Each row below holds a small network's activations on one input, seen along a few directions.
In each table, some parts of the input vary, and every possible input appears once, in random order.
Descriptions start from the smaller parts, as in this example, which fits no table here: ring(8) and (point or line(11) or (values(2) and line(6))).
Shared parts are said once, and a part with two or three values counts as separate values.

Other details of the inputs vary at random and push rows far along two fixed directions, the same in every table; ignore that.

A family of inputs:
r1: [  8   8  17 -15  16   8  25  60  -7   0 -38  -2   1  21   8]
r2: [-39   5  -8   8  13   5 -18 -44 -13  -2  17  -8  11  -9  13]
r3: [ 18   9  25 -12  26  17  31  44  11  -8 -16   4 -10  19  -1]
r4: [ 59 -13  -8   3 -45 -21   9  40  15  -1 -10  22 -19  -5 -28]
r5: [ 21   7  15 -10   9  14  22  41  16  -2 -10   2  -8   0  -3]
r6: [-42   5 -15  -8   8   7 -21 -50  -4   7  22 -21  17 -15   9]
r7: [ 18  13  21 -17  20  19  29  48  18  -1 -12  -3  -8   3  -1]
r8: [ 21 -16 -22  22 -30 -23 -20 -29 -13   5  13  12   0 -16  -2]
r9: [  6  19  14 -30  15  14  27  51  18 -15 -15  -2 -12   6  -9]
r10: [-14   5   2  -2   7   7   4  23 -13   4 -21  -8  10   5  17]
r11: [-17   3  12 -13  32   8   1 -14 -12  -4   5  -7   0  19   9]
r12: [-11   7  10 -11   8  13   8   5  14   3   1 -16   1  -1   0]
r13: [ 21   0  22  -5  16   3  20  35   7  -9 -14  12 -14  26  -4]
r14: [-40  -8   8  17  18   3 -16 -51 -12   2  15  -9   8  12  14]
r15: [-76  17  -6 -15  25  17 -19 -62 -11   1  24 -35  18 -12  16]
r16: [ 23 -28 -11  37 -34 -23 -20 -35  -5  13  13  12   2  -5  -6]
r17: [-32   0  -9  16   4  -2 -18 -42  -9  -4  17  -1  10 -10  11]
r18: [-7  8  3 -8 20  4  5 -7 -9 -4  2 -2  0  6  4]
r19: [  2   7   9 -14  22   8   9   5  -5  -3   0  -2  -1  10   3]
r20: [ 16 -15 -32  12 -40 -24 -23 -31  -3  10  15   5   2 -23 -11]
r21: [-7  0 -4 -1 -3  7 -2 -6 13  5  5 -7  3 -8  0]
r22: [ 16 -26 -12  31 -29 -32 -22 -32 -13  -1  10  21  -4   5  -8]
r23: [  6 -26 -37  25 -59 -30 -33 -21 -15  23  -6  -1  18 -17  -1]
r24: [ 66 -17  -9   7 -40 -17  10  38  21  11  -9  16 -13  -8 -21]
r25: [ -5  -5   8   9   7  -6  -2 -10  -7  -5   2   9  -5  17   1]
r26: [-5 11  8 -9 21  8  8  8 -4 -8 -3  1 -3 10  1]
r27: [ 62 -11  -6  10 -38 -18   8  40  10   0 -10  28 -16  -8 -22]
r28: [-14  16  -4 -21  13  12   6  10   8  -5   0  -8  -1  -5  -2]
r29: [ -7  17  21 -13  32  17  23  24   4 -10 -10   3  -6  18   2]
r30: [ 6  1 -2 -4  8  2 -1 -6 -6  0  7  0  2 -4  6]
r31: [ -1   6  -4  -8   3   1  -1  -5  -4   1   5  -4   0 -11   1]
r32: [ -3  -3   7  11   3   1  -1 -10   0  -3   1   5   0   6   1]
r33: [-53   0  -3   6   3   9 -20 -53   0   6  20 -24  15 -10   9]
r34: [-4  2  0  7  4  2  1 -4  0 -4  3  7 -1 -2  4]
r35: [ 62 -36 -20  33 -53 -46 -21  -8 -12   3   4  35 -15   4 -22]
r36: [  8  20   8 -30  18  16  28  52  21 -12 -15   1 -10   3  -7]
r37: [ 13 -17 -22  27 -40 -24 -24 -29  -5   4  14  14   3 -22  -9]
r38: [-30  16  19  -9  41  28  15   3   6  -6   0 -12   4   6  17]
r39: [ 58 -30 -33  23 -73 -42 -24  -7   0   6   8  23 -11 -20 -29]
r40: [-3  1  3  9  4  5  0 -5  4 -3  3  4  1 -2  6]
r41: [-53   6 -13   3   5   7 -19 -50   1   3  19 -14  14 -14   6]
r42: [ -2   2  -5 -16  -3   1  -4  -8   1   2   8 -12   2  -6  -3]
r43: [-43   1  -3  13  13   0 -17 -50 -13  -4  15  -5  12   0   9]
r44: [ 13  18  21 -19  19  20  27  50  18  -8 -15   2  -9   4  -2]
r45: [ 65 -36 -21  29 -51 -47 -19 -10 -14   5   5  32 -15   2 -19]
r46: [ -7  10   1 -15  15  10   1  -4  -2   2   7 -10   5  -8   4]
r47: [-24   6   0 -14  -3   7   0  21  -6   7 -21 -21  12   4   9]
r48: [-11   2   1  -2  -8   4  -3  -7  11  -1   4  -7   1  -5  -4]
r49: [-9  3 -6 -1 -5  5 -3 -6 14  1  3 -4  3 -8 -2]
r50: [-60   0  13  11  35  12 -13 -58 -11   3  18 -20  14  14  21]
r51: [-10  16   4 -14  16  12   5  11   1  -6   0  -5  -1  -6   1]
r52: [ 19  11  21 -12  25  19  30  45  15  -4 -12   1  -8  10   4]
r53: [  9   8   7 -13  -1   7  16  55  -4   5 -32  -4   4   4   6]
r54: [ 10  -2  15  -7   9  -2  16  48 -13   1 -33   3  -3  28   6]
Each input here is: line(6) and (point or line(8)).
The inputs of r29 and r41 match in every part but the line(6) part. If r19 is changed in the same way as r29 into r41, which row does it become?
Answer: r6
The inputs of r26 and r28 match in every part but the line(6) part. If r32 is changed in the same way as r26 into r28, which row does it become?
Answer: r49
Which other rows agree with r47 in the line(6) part? List them by row number.
Answer: r4, r9, r12, r15, r33, r39, r42, r48
Which other rows does r2 become when the line(8) part takes its other values? List them by row number.
Answer: r8, r17, r30, r34, r38, r40, r52
A walk changes only the line(6) part. It starts at r54 and steps to r1. List the rest of the walk in order.
Answer: r10, r53, r23, r47

A family of inputs:
r55: [ 23 -16 -22  31 -30 -15 -28 -26 -27  10   9  11  11 -22   9]
r56: [ 76 -27 -26  14 -46 -29   2  23  -8  19  -5  15  -5  -9  -8]
r57: [-22  16  31 -29  27  39  25  39  29   9 -20 -28   7  12   6]
r58: [ 26 -23 -15  32 -22 -19 -13 -48   6  10  26   7  -7 -11  -7]
r59: [ 62 -17 -18   9 -32 -34  -5  34 -22   6 -21  34 -14   8 -16]
r60: [ 46 -18   3  13 -21 -26  11   7   1 -13  -4  30 -19  18 -27]
r61: [ 32 -13  -9  21 -39 -22  -2  33   5   5 -21  27 -10   9 -16]
r62: [ 20 -28 -23  15 -36 -22 -31 -37 -16  28  12  -6  17 -11  -3]
r63: [-41   0  -3  19  18  -4 -19 -61 -13  -4  24   8   2  12   4]
r64: [  1   9  32 -23  43  28  22  14  22  -1   6 -13  -5  18  -5]
r65: [-32  -8 -11  21 -15   6 -12 -36  10  19  10 -22  16 -14  14]
r66: [-20  20  20 -42  39  12  18  40 -18 -11 -22 -20  -4  30  10]
r67: [ 38 -20  -8  23 -36 -18   0  36  14   0 -16  25  -4  -1  -5]
r68: [-66  -5   0   9 -10  -2 -26 -39  -9   3   5 -25  13   8  10]
r69: [ -2  12  11 -24  25   1  15  31 -19 -10 -27  -3   1  23   1]
r70: [-39  -2   1  17  27   3 -18 -59  -5 -11  27   3   7   3  18]
r71: [-52   6   0  27  -3  18 -20 -42  -2   3   9 -13  23 -20  21]
r72: [-38   5  -5   7  14   4 -18 -46 -28  14  15 -18  22 -22  25]
r73: [ -4  14  21  -5   9  21  24  40  16   5 -16  -7   0 -11   7]
r74: [-13  42  -8 -72  29  27  22  36   4 -14  -7 -19  -4 -12   0]
r75: [ 12  19  33 -16  40  22  33  29  17  -9   2   2 -16   2   4]
r76: [ 39   6 -15 -27 -16  -5  10  18  27 -16  19  18 -22 -20 -36]
r77: [-35   5   6  23  23  15 -15 -60  -6  -8  29  -2   7 -11  15]
r78: [-48  -5   7   5  14  -3 -20 -59 -14  -9  23 -12  -2  17   4]
r79: [-11  41  -1 -50  13  25  26  59  37 -16 -15 -19  -8 -19 -19]
r80: [ 67 -29 -23  18 -35 -35 -11  22 -15   4 -12  29  -6  -5  -4]
r81: [-19  16  24 -17  22  15  31  52  13 -12 -31  -6   0  28  -5]
The inputs of r58 and r65 match in every part but one. If r63 is changed in the same way as r58 into r65, which row does it become?
Answer: r61
What do these inputs look like to the network?
Answer: values(3) and (point or line(8))
Which other rows agree with r80 in the values(3) part? List them by row number.
Answer: r55, r56, r59, r62, r66, r69, r72, r74

A family of inputs:
r82: [ 22   9   4 -13   7   8  18  33  10  -3  -8   5  -8   0  -5]
r83: [-25  -1  -9   3  -3  -3 -16 -27 -13   5   7 -10   9  -8   7]
r84: [  1  -9  -9  18 -21 -10 -15 -26  -1   5  10   2   4 -12  -2]
r85: [-23   2  -8   5  -1   0 -13 -31  -5   1  13  -7   7 -11   1]
r86: [  0  -8 -17   7 -20 -12 -19 -28  -5   2  12   3   4 -11  -6]
r87: [ -4 -10 -17   8 -21 -15 -19 -21 -12   5   4  -2   5  -9   0]
r88: [-14  -4   3  12  13  -3 -10 -41  -9  -2  19   1   1   4   5]
r89: [  9 -15  -3  19  -8 -14 -14 -36  -7   0  17  11  -5   2  -5]
r90: [-24   2 -11   3  -1  -1 -14 -31  -4   0  13  -6   7  -8   1]
r91: [ 18   7   3 -15   7   5  16  37   1   0 -15   0  -5   2   1]
r92: [  2  -8 -14   9 -20 -11 -17 -26  -5   4  12   3   3 -13  -5]
r93: [  8   2  16   0  20   5  16  28  -6  -3 -16   8  -5  23   8]
r94: [-25   0  -7   5  -2   0 -14 -31  -2   1  13  -6   6  -8   1]
r95: [ -4  -9 -11  14 -21 -10 -16 -26   0   3  10   1   3 -10  -4]
r96: [-33  26  18 -26  40  28  19  17  11 -10  -5 -16   0  11   9]
r97: [ 36  -7   3   1 -15  -5   9  33   9   2 -10  10  -7   1  -8]
r98: [-15  -5  -9   8 -10  -6 -14 -25 -11   8   7  -6  10  -8   5]
r99: [  4  -8 -14  10 -18 -12 -17 -27  -5   4  12   4   4 -14  -3]
r100: [-26  -3  -8   4  -5  -1 -15 -28  -7   5   5 -11  10  -4   4]
r101: [-44  31  19 -29  52  34  19   8   5  -9  -1 -21   5   5  13]
r102: [-14  -6  -6  14  -9  -2 -13 -27   0   5  12  -5   9 -10   5]
r103: [-44  30  19 -29  52  35  18   9   5  -9  -1 -22   6   4  15]
r104: [ -3 -10 -15  12 -19 -10 -16 -23  -8  10   6  -1   9 -10   4]
r105: [ -6 -10 -11  13 -21 -10 -16 -23  -7   8   6  -3   6  -8  -1]
r106: [-22  -1  -3  10  -2   3 -13 -31  -1   3  12  -9   9  -9   7]
r107: [ 17   4   8  -9   5   8  17  34  12   0 -12   2  -5   4  -2]
r108: [ 20   5  14  -8  23   7  18  19   5  -7   0   9 -12  15  -2]
r109: [ 36  -5   2   3 -16  -7  12  31  13   0 -10  12  -9  -2 -10]
r110: [ 20   3  10  -9  -1   3  16  36  11  -1 -12   4  -8   6  -7]
r111: [-25  -2  -7   4  -5  -2 -14 -28 -11   6   7 -10  10  -6   7]
r112: [-51  22  31 -16  64  31  17   7 -10 -10 -10 -16   9  27  26]
r113: [  0 -18  -2  27 -12 -17 -16 -26 -19   4   0  10   4  10   5]
r114: [ 16   4   8 -11   4   7  14  35   7   0 -14  -2  -4   5  -2]
r115: [-36  21  16 -23  36  26  17  12  11  -8  -6 -17   3   8   9]
r116: [-26  -2  -7   9  -4  -1 -13 -30   1   2  10  -7   8  -6   4]
r117: [ 36  -5  -1  -4 -15  -7   9  35   2   2 -13   8  -6   0  -6]
r118: [ -2  -9  -9  16 -22 -10 -15 -26  -1   4  11   1   2 -10  -3]
r119: [ -6 -10 -16  10 -22 -14 -19 -24  -9   7   6  -2   7  -6  -1]
r120: [  0   1  -7  -2  -2   0  -5 -10   0   1   5   1   2  -9   1]
r121: [ 41  -3  -3  -6 -13  -5   9  31   6  -2  -7  13  -9  -4 -10]
r122: [ 36  -5   9  -1   3  -8  12  17   5  -9   0  18 -17  14 -12]
r123: [ 39  -4   0  -1 -15  -5  10  32  11  -1  -6  13 -11  -3 -11]
r124: [ 40  -7   9   3   3  -6  12  18   3  -6   1  18 -15  11  -8]
r125: [ 32  -6   1  -3 -15  -7   9  33  10   0 -12  10  -9   3 -12]
r126: [ -2  -8 -16  10 -20 -12 -17 -26  -4   2  11   2   3 -12  -7]
r127: [ -1 -12  -9  18 -20 -11 -16 -24  -3   8   8   1   6  -9  -1]
r128: [ -7  15  14 -16  25  22  23  31  15  -5  -9  -6  -2   5   5]
r129: [ -7 -11 -12  14 -20 -12 -18 -25  -1   6   8   0   5  -5  -3]
r130: [-16  -6   1  10  11  -4 -12 -41  -8  -5  18   2   0   5   2]
r131: [ 38  -5  -4  -1 -20 -11   7  29  12  -2  -6  15 -13  -1 -16]
r132: [ 31 -13   7  12  -9 -15   6  26  -8  -3 -17  20 -10  20  -5]
r133: [-81  29  18 -23  58  38   5 -23  -4  -2   2 -36  19   5  25]
r134: [ 41  -4  -8  -7 -19 -11   6  28   8  -3  -6  15 -11  -1 -16]
r135: [-74  29  14 -25  56  35   4 -18  -9  -4   3 -34  17   4  28]
r136: [  1  -9 -11  16 -20 -11 -16 -26  -1   5  13   4   3 -13  -4]
r137: [ 19   7   5 -16   6   2  15  38   0  -1 -15   1  -6   3  -2]
r138: [ 17   5   5 -11   4   8  16  34   8   1 -14   0  -4   4  -2]
r139: [-39  27  15 -34  45  26  18  22  -1  -8 -12 -21   3  11  13]
r140: [ 12   6   5 -15   3   4  14  34   7  -2 -15   0  -5   8  -6]
r141: [ 40  -4  -1   3 -19  -6  11  30  13   1  -8  13 -10  -3 -10]
r142: [ 30  -4  -2  -8 -16  -8   9  34   2   0 -14   7  -7   2  -9]
r143: [ -2 -18  -3  28 -10 -17 -16 -27 -20   4   2   9   6   9   6]
r144: [ 18   8   7 -11   7   9  18  33  13  -3  -7   4  -8   1  -4]
r145: [17  0  1 -1 -9 -2  6 16  8 -1 -1  7 -8 -3 -9]
r146: [ 10   0  18  -3  17   1  16  31  -7  -7 -20   9  -7  25   3]
r147: [ -4 -11 -10  17 -21 -10 -15 -26   1   5  10   1   4 -10  -2]
The inputs of r85 and r103 match in every part but one. If r111 is changed in the same way as r85 into r103, which row does it become?
Answer: r117
The inputs of r93 and r146 match in every part but one. If r91 is changed in the same way as r93 into r146, which row does it become?
Answer: r87
What do these inputs look like to the network?
Answer: line(6) and (values(2) or line(9))
Which other rows does r94 become when the line(9) part takes its other values? List them by row number.
Answer: r86, r87, r95, r100, r115, r125, r126, r142
Which other rows does r108 become when the values(2) part takes its other values? List them by row number.
Answer: r93
Which other rows agree with r88 in the line(6) part? List them by row number.
Answer: r84, r98, r99, r101, r109, r127, r133, r136, r137, r143
Which other rows agree with r132 in the line(6) part? List them by row number.
Answer: r90, r96, r116, r119, r122, r129, r131, r134, r139, r140
